Each row below holds a small network's activations on one input, seen along a few directions.
Each table varies a few parts of the input and shows all the possible inputs, shuffled.
Descriptions start from the smaller parts, as in this example, which fits no table here: line(4) and (point or ring(9) or (values(3) and ring(5))).
Shared parts are said once, and a part with two or three values counts as separate values.

Other details of the inputs shift rows strongly along two fixed directions, in all tables alike. That doesn't count.

A family of inputs:
row 1:  -6  33 -14 -49  15 -29 -34 -17 -62 -31  68  20
row 2:  -1  -2  14 -32  -8 -42 -58   4 -32 -20  42 -15
row 3:  51  61  -7   5   7 -11  41  52  64  12  33  50
row 4: 11 34 -4 26  5 17 54 53 24  1  8 -6
row 5:  25  66 -10  -7  26  -3  12  78  82   6  24  19
row 6:   1 -44  19   6  -2  -9   5 -48 -19 -16 -11   6
row 7:   2 -26   7 -12 -23  -5 -55 -15 -38   3  19  -6
row 8: -19 -79  18  22 -29  64  24 -64 -41  20 -61 -34
row 9: -29 -36 -14  26 -16  17  17 -40 -15   4 -53 -19
row 10: -18 -16  -9 -20  -2 -20 -18 -47 -20  -5 -12 -26
row 11:  27  -1  -6 -23  29 -50 -39  -1 -41 -56  57   4
row 12: -14 -33  10   5 -20 -11 -39  -2 -47 -20   5 -17
row 13:  16  55 -27  -5  -8   0  30  27  56  31  -4  12
row 14:   2 -19  13 -29 -25 -12 -48  -4 -35  -5  12 -15
row 15:  15  22 -34 -37  12 -29 -42 -13 -11   1  36  -6
row 16: -16 -15  22  46 -25  53  83  -3  32  32 -55 -11
row 17:  39  70  -7 -26  13  -3  27  67  35   7  46  -3
row 18:  9 21 -8 21 15 21 11 38 63 18  0 20
row 19: -17 -28  13 -21  26 -16 -40 -15  -8 -32   1 -27
row 20: -15   5   0  61   6  36  52  45  68  11 -42  13
row 21: -44 -14  13  48 -21  32  49   2  25  53 -65  49
row 22:  -6 -90  18  35 -27  41  14 -84 -32  12 -57  11
row 23: -16  36  -9 -41  52 -45 -49 -14 -46 -27   7 -18
Each input here is: values(3) or (line(4) and values(5)).
- Change only the values(5) part in row 12. List by row number the other rows that result. => row 4, row 9, row 11, row 20
- Start at row 11 and move only the line(4) part, one step at a time. The first step leads to row 6. Which rows follow, in order? => row 3, row 22

A family of inputs:
row 24:  38  33  -9 -17  15 -28  -6  11 -15 -13  62  10
row 25: -23  29 -17 -28  22 -31  -6 -15  13  -4  17 -19
row 26:  -6 -72   3 -17  36  22 -39 -44 -27 -41 -34 -50
row 27:   6 -59  23  -1 -16  -5 -14 -48 -38 -12  -2   9
row 28: 10 37 27 13  8 37 32 61 55 19 -3  6
row 29:  -4  79 -24 -11  29 -43  -8  25  45  -9  25   6
row 30: -11 -68  15  34 -34  40  19 -46 -30   7 -31 -13
row 31: -20 -27   4 -42  29  -7 -33 -59 -37 -51   6 -41
row 32:   4 -66  21 -22 -11   9 -16 -38 -45 -44 -22 -63
row 33: -22  43 -12  24   2  39  79   8  71  33 -36  17
row 34: -31 -71  19  31 -47  33 -12 -38  -6  14 -45   7
row 35:  15  28  -4  16 -17 -18  14  36  35   2 -18 -18
row 36: -26  29   3  74   4  13  61  49  52  13 -51  26
row 37:  16  70 -37 -37  -1 -25 -23  38 -10   0  65  18
row 38: -17 -45  10  21 -39  19  39 -19   8  21 -61 -42
row 39: -10  -6  -5  34 -23  39  41 -32  -7  39 -46  16
row 40: 31 24 -2 21 -5  3 32 23 17 10 31 17
row 41:   5   2  -3  25 -14  24  37 -28  -8  27 -23  15
row 42: -13 -17 -16  21  19  18  17   3  45  24 -47 -20
row 43:  30  32 -10 -45   8 -26  -7  37   0 -22  37 -31
row 44:  30  36   1  14  -2 -12  34  14  35  20  15  55
row 45: -18   2  25  13 -12  56  39  23  27  41 -46  -1
row 46:   8  16 -13 -42   3 -39 -50 -11 -39  -7  33  23
row 47: 26 31 -8 18 -2  3 37  3  8 17 12 23
row 48:  -1   7   8  55 -39  32  46  37  73  41 -18  49
row 49:  43  45  -1 -10  11 -34   8  30  26   0  58  49
row 50:  -5 -11  -6   6 -21   8 -29   5 -12  -2  20 -12
row 51:   9  57 -21 -13 -17 -13   4  38  28  21  30  54
row 52: -18   1   0 -12  34  -8   2  17 -28 -33   9  -8
row 53:  33   8   2 -44  14 -53 -57  13 -22 -35  84  15
row 54: -36 -64  27  38  10  39  33 -24 -26 -31 -57 -18
row 55:  16   5   2 -19   3 -24 -14 -26 -20   1  16  30
row 56:  16 -13   6 -29   0 -34 -53   4 -19 -25  54  11
row 57: -21 -44  -9 -15 -19   9 -32 -66 -82   0 -24 -19
row 58:  -2 -19 -18 -22  41 -30 -71 -13 -16 -32 -13 -37
row 59: -23  -1  -3 -20  38 -47 -28  13 -37 -37  27 -23
row 60:  -3  28  15 -29  17 -30 -61  28 -14  -8  15 -20
row 61: 10 31 -5  6 -6 -3 18  3 20 28 -2 50
row 62:  -6 -28   0   3 -18   7 -31  -9 -27  -8  18 -17
row 63: -22 -64  -5   5  16  48   4 -40  -4   4 -72 -33
row 64:  14  12  -4  26 -17  16  20  30  25  14  21  11
row 65: -21  -8  20 -23   3  -2 -27   7 -14  16  -6 -30
- Describe the family of inputs behind these rows. => (line(4) and values(5)) or (values(2) and line(11))
- Start at row 50 and move only the line(11) part, one step at a time. The first step leads to row 62. Which rows follow, in order? => row 64, row 30, row 40, row 24, row 47, row 41, row 39, row 57, row 37
- Change only the values(2) part in row 51. List by row number the other rows that result. => row 37
